A small network was shown many inputs. Here are its activations along a few directions, one row for each input.
Each table varies a few parts of the input and shows all the possible inputs, shuffled.
Descriptions start from the smaller parts, as in this example, which fits no table here: values(3) and (point or ring(9) or (line(6) and ring(8))).
Shared parts are said once, and a part with two or three values counts as separate values.
In the rows, 100 means zero.

Other details of the inputs shift rows strongly along two fixed directions, in all tables alike. That doesn't count.

Rows:
R1: 93,107,125,105,90,78,155,72,137,93,97,107
R2: 116,79,118,116,91,75,86,115,125,62,108,125
R3: 102,77,107,111,145,99,123,75,112,118,48,106
R4: 68,118,102,96,119,117,115,114,74,146,93,81
R5: 119,115,109,112,177,105,108,80,103,100,103,86
R6: 83,91,81,123,76,104,106,167,107,79,132,90
R7: 84,121,112,118,74,105,109,79,134,76,126,140
R8: 107,86,102,145,75,89,97,85,111,65,93,122
R9: 57,85,58,84,82,104,52,101,56,144,105,84
R10: 142,129,106,120,83,96,112,109,100,79,114,122
R11: 117,106,85,108,122,102,80,109,51,113,121,99
R12: 108,103,80,116,101,94,61,119,71,153,108,129
R13: 100,105,105,129,83,113,139,122,114,70,82,108
R14: 108,110,86,80,118,122,69,88,54,119,121,94
R15: 113,83,94,139,72,77,103,84,104,58,122,119
R16: 138,114,116,70,126,96,132,77,88,131,73,76
R17: 117,107,126,64,92,93,112,94,130,45,90,84
R18: 99,107,89,113,57,120,88,96,84,57,133,100
R19: 79,103,82,136,83,111,66,164,96,83,140,98
R20: 95,125,115,119,68,133,104,95,124,53,98,116
R21: 108,89,115,100,107,94,95,68,156,56,117,105
R22: 101,96,106,95,70,88,115,51,131,63,74,97
R23: 104,79,114,108,74,82,132,67,120,83,72,88
R24: 116,86,107,83,129,98,128,63,74,103,77,53
R25: 122,116,85,112,60,99,125,145,88,102,118,117
R26: 59,104,89,91,94,113,75,92,104,130,69,101
R27: 119,82,102,108,142,112,126,78,81,96,53,79
R28: 117,84,114,125,120,75,104,85,149,57,112,107
R29: 57,100,77,135,65,98,110,149,95,125,126,134
R30: 83,77,85,112,39,79,111,107,91,97,121,90
R31: 133,72,93,87,144,72,125,66,85,120,92,100
R32: 89,111,102,78,44,87,81,126,118,98,104,125
R33: 137,97,129,110,107,75,101,94,127,78,89,138
R34: 63,115,75,105,34,125,77,129,78,89,102,87
R35: 84,87,80,115,52,106,70,92,88,84,133,116
R36: 99,93,92,125,89,76,139,114,139,83,132,114
R37: 89,68,70,127,59,84,107,121,82,95,122,109
R38: 113,91,101,94,50,62,134,91,108,89,128,100
R39: 98,71,113,81,144,79,111,76,127,119,82,64
R40: 63,98,90,111,99,133,53,98,92,133,85,119
R41: 131,96,112,72,120,77,124,64,103,145,73,92
R42: 128,123,104,69,84,87,130,65,106,59,115,86
R43: 94,133,77,69,83,117,74,120,67,144,101,92
R44: 119,113,129,84,65,92,128,129,112,83,93,98
R45: 120,108,103,89,64,83,139,102,90,81,125,82
R46: 90,116,101,87,74,100,107,111,139,50,120,76
R47: 129,106,117,103,75,93,133,142,112,68,98,120
R48: 110,89,122,66,86,73,104,81,144,59,90,100
R49: 72,92,86,105,81,121,90,124,57,131,78,66
R50: 100,129,120,92,156,131,107,56,100,102,89,103
R51: 92,107,99,71,147,89,105,53,128,120,96,82
R52: 73,122,82,100,120,136,64,118,82,126,135,92
R53: 110,102,96,69,130,106,106,49,80,90,78,61
R54: 130,116,122,111,97,100,94,129,101,75,98,124
R55: 71,77,90,82,104,116,23,131,76,136,107,111
R56: 111,65,127,65,134,75,105,84,112,115,67,78
R57: 79,111,94,93,118,108,111,122,89,136,115,64
R58: 95,65,90,105,135,85,102,111,117,112,98,90
R59: 101,101,85,100,53,94,78,95,93,90,149,127
R60: 63,136,93,84,111,124,96,102,85,125,97,91
R61: 80,120,92,61,96,121,55,141,66,143,86,93
R62: 94,98,107,143,92,99,96,98,121,84,86,130
R63: 120,102,98,136,77,97,111,97,90,44,122,103
R64: 95,96,92,118,160,93,80,90,101,133,111,104
R65: 93,104,108,122,157,97,96,73,98,128,88,122
R66: 140,90,96,84,150,91,133,79,70,106,92,84
R67: 123,114,123,69,139,125,74,90,88,109,78,107
R68: 120,109,107,113,121,92,157,102,130,67,117,92
R69: 111,85,123,68,122,82,102,95,100,143,64,96
R70: 116,96,119,71,133,106,66,77,103,124,77,123
R71: 83,72,78,136,54,95,104,125,93,96,96,115
R72: 122,86,113,103,78,75,122,125,123,88,94,134
R73: 120,96,118,111,104,97,87,130,103,59,106,106
R74: 96,89,109,80,144,102,108,102,103,115,87,48
R75: 128,104,116,136,99,105,117,77,106,43,82,102
R76: 82,76,84,92,116,114,68,173,55,133,96,89
R77: 102,104,113,92,68,117,74,131,108,55,123,109
R78: 141,94,107,116,102,64,117,65,110,68,121,123
R79: 81,104,109,96,121,123,111,102,85,132,56,71
R80: 110,89,76,100,103,90,96,122,75,159,95,118
R81: 90,110,99,110,143,115,131,109,84,122,89,101
R82: 98,109,105,106,103,99,101,73,141,82,134,115
R83: 86,111,98,132,123,130,78,118,79,111,77,105
R84: 72,101,92,111,62,81,118,125,125,113,138,94
R85: 78,89,92,75,118,91,78,87,127,107,98,78
R86: 129,120,107,74,72,75,122,60,135,89,96,114
R87: 126,64,120,97,104,68,128,105,135,63,90,113
R88: 57,86,92,105,93,110,86,116,86,158,69,91
R89: 107,82,107,98,130,114,81,36,101,100,65,102
R90: 83,133,101,143,85,113,106,131,95,83,128,127
R91: 61,124,94,99,66,96,106,96,121,103,115,119
R92: 99,125,103,68,153,108,113,66,114,106,96,66
R93: 117,126,93,81,113,130,70,96,69,134,102,106
R94: 96,116,80,104,41,107,63,120,93,123,135,139
R95: 123,76,92,98,151,103,125,75,65,102,77,72
R96: 69,100,81,93,124,138,40,130,79,123,120,80
R97: 118,83,131,63,140,94,114,97,98,101,67,62
R98: 69,101,76,108,93,150,43,114,49,125,92,91
R99: 76,105,66,85,36,84,76,117,81,114,142,109
R100: 76,120,99,81,122,131,89,87,91,119,57,79
Description of these inputs: values(2) and ring(5) and ring(10).
Changing only the values(2) part turns R36 into R68. The same change can be made to R69. Which row results?
> R44
Changing only the values(2) part turns R81 into R29. The same change can be made to R52. Which row results?
> R82
Changing only the values(2) part turns R47 into R72. The same change can be made to R95. Which row results?
> R37
Change only the ring(5) part in R13. List by row number the other rows that result.
> R20, R79, R83, R100
Change only the ring(10) part in R94. List by row number the other rows that result.
> R7, R21, R35, R40, R55, R59, R70, R82, R89
Change only the values(2) part in R74. List by row number the other rows that result.
> R39
Change only the values(2) part in R9. List by row number the other rows that result.
> R53

Rows:
R101: 83,102,89,114,44,99,107,140,115,101,107,107
R102: 121,130,128,105,87,108,132,85,125,42,105,95
R103: 74,95,87,117,33,97,111,139,106,74,110,110
R104: 121,92,110,99,143,85,118,76,88,121,84,104
R105: 94,94,110,75,138,99,116,49,112,98,73,85
R106: 70,91,93,134,60,94,104,133,100,86,120,119
R107: 123,80,110,87,134,95,124,65,100,103,66,75
R108: 78,79,84,123,101,104,80,127,68,137,111,96
R109: 120,98,122,116,106,74,131,89,135,71,98,110
R110: 120,84,106,78,194,107,69,67,87,128,66,88
R111: 131,90,116,83,152,104,100,65,105,94,83,111
R112: 67,92,77,92,86,113,74,112,75,135,113,84
R113: 87,112,78,110,78,111,67,115,69,119,117,95
R114: 108,90,106,99,156,108,105,58,108,86,72,105
R115: 117,111,120,88,144,101,94,57,112,97,71,93
R116: 114,118,123,108,90,102,116,66,140,68,91,108
R117: 75,98,89,77,74,108,74,123,82,128,119,104
R118: 134,99,105,102,73,74,148,85,124,60,99,92
R119: 125,94,108,117,104,99,121,72,126,54,105,109
R120: 126,89,127,110,105,72,123,90,131,65,102,106
R121: 128,112,131,95,76,97,115,72,128,49,105,117
R122: 75,95,67,75,128,109,64,101,52,172,99,72
R123: 123,102,117,78,145,104,136,86,98,98,67,69
R124: 86,117,85,102,76,113,69,116,67,123,112,112
R125: 111,122,121,87,84,97,148,86,134,52,112,86
R126: 133,109,107,106,103,91,126,75,120,62,105,125
R127: 85,110,86,132,50,108,93,135,125,79,130,130
R128: 101,105,109,75,124,91,107,71,120,105,87,88
R129: 120,84,112,76,134,88,102,88,102,108,68,80
R130: 87,102,82,108,116,110,67,123,91,119,104,112
R131: 120,99,124,99,160,99,133,84,99,100,82,81
R132: 86,110,94,127,33,111,87,119,101,70,131,109
R133: 80,104,79,95,157,137,63,130,51,151,94,85
R134: 70,90,83,66,132,110,47,112,65,165,93,77
R135: 82,107,82,79,90,102,88,105,76,135,110,100
R136: 88,91,77,123,89,91,88,132,70,131,121,99
R137: 82,107,94,100,82,112,49,126,81,113,110,100
R138: 95,86,93,82,90,104,86,127,75,130,93,99
R139: 70,114,90,107,32,100,103,125,128,92,130,111
R140: 94,93,103,121,44,89,103,143,103,84,136,129
R141: 87,91,74,78,126,108,75,121,43,174,77,88
R142: 87,103,89,108,48,90,101,146,109,93,110,105
R143: 70,114,94,125,36,111,87,120,105,65,121,119
R144: 133,96,97,98,153,96,109,58,100,95,88,95
R145: 116,99,123,125,89,80,141,86,147,69,102,115
Describe the family of inputs behind these rows.
> ring(5) and (point or ring(8))
Changing only the ring(5) part turns R118 into R144. The same change can be made to R138. Which row results?
> R111
Changing only the ring(5) part turns R130 into R142. The same change can be made to R114. Which row results?
> R103
Change only the ring(5) part in R129. List by row number the other rows that result.
> R110, R120, R134, R137
Which other rows agree with R115 in the ring(5) part? List them by row number.
> R102, R113, R116, R121, R124, R132, R137, R143
